Each row below is a small network's average activation on inputs in which a field has the value named, seen along a few directions.
Values that are neighbours, or in one group, have similar rows; names and order tell nothing.

Other fields vary at random and push rows far along two fixed directions, the same in every table; ignore that.

Field E:
e4: [ -7 -13  -2   4  -6 -12   5  -9   2  -6  15   5   2   2   6   5 -17 -11
  -3  20  -1]
e1: [-17   8  20 -21  42 -14 -26  45   7  -5  -6   7   7  23  -4 -14   8  11
  11 -19  -6]
e6: [  8   0  -9   8 -29   8  24 -26  -8   4  -5  -2   2 -15   5   3  10   1
 -10   5  15]
e2: [  2  -6  -6   6 -15  -4   8   6  -1 -11  32 -10  -6   4  11  15 -35 -20
  -3  30 -10]
e5: [ 20  14  -2 -11 -11  17   6 -10  -8   7 -26  -7  -3 -18  -6  -3  36  16
   3 -21  12]
e3: [ -1  -4  -7   4 -10  -5   7 -15  -2   3   0   5  -1  -5   0   2   0  -8
  -4  10   1]
e9: [ -4 -14  -2  19   1   6 -10 -11   5  -2  17  -4  -6  -3  -7   7 -28 -14
   2  10 -19]
e8: [  0   2   3   1  17   5 -14  12   3   4  -8   6  -4  16   4  -7  -5   9
   5 -15 -15]
e7: [-11  -4   9  -9  27 -20  -9  12   3  -7   3  14   4  12  -7  -4   3   2
   0   1   9]
e10: [  9  16  -4  -1 -17  20  10  -3  -1  11 -23 -14   4 -16  -2  -4  27  15
  -1 -22  13]
E is arranged as 3 separate groups.
Which other values are in the same group as e5? Give them in the order they are listed.
Answer: e1, e2, e10
Which other values are in the same group as e9? Give them in the order they are listed.
Answer: e8

Field U:
u2: [ -2 -17  -5  14   0 -10  -2 -16   7  -5  21   3  -1  -2   0  12 -24 -10
   0  22  -2]
u1: [  4  10   3   3  17  12 -11   5   5  11 -26   1   0   3 -12 -12  22  19
   2 -33   4]
u3: [  1   9   4 -16  11  -3   1   7  -6   3 -20  11   1   6  -1 -12  26  12
  -1 -13  13]
u11: [  2  13  13 -18  27  -3  -7   7  -5   9 -36  18   5   9  -9 -21  46  27
   3 -38  16]
u10: [-13  -2   6   0  15 -19  -6  24   9  -5  17   2   7  16   2   1 -15  -4
   0   7   2]
u8: [ 14  -1 -11   7 -34  15  17 -19  -7  -2  12 -14 -10 -16   6  12 -13 -15
  -4  17  -5]
u9: [ 17   4 -14  13 -43  20  22 -25  -5   5  -7 -19   2 -30   1  13  12   1
  -7  -1  10]
u5: [-14 -10  17 -14  29 -25 -22  39   9 -21  30   0   1  20  -2   4 -29 -11
   9  16 -12]
u7: [ 12   6 -17   8 -44  15  31 -34  -7  11  -8 -10   1 -25   8   5  13  -2
  -9   9  17]
u12: [ -3  -7  -1   9  -1   5  -9  -1   2  -2   9  -2  -5   3   4   4 -21  -9
   3   5 -24]
u6: [-13 -21  -1   3   7 -14  -6  -6   2  -9  21  12  -3   9   8   5 -30 -15
   1  27 -13]
u4: [ -4  15   7  -9  15   7  -8  18  -3   5 -13  -1   1   8  -5 -12  13   6
   4 -18  -6]
U is arranged as a line.
Going along U from u1 by way of its neighbour u12, in what order are u3, u10, u9, u4 met?
Answer: u4, u9, u10, u3
List every value one step from u2, in the order listed.
Answer: u6
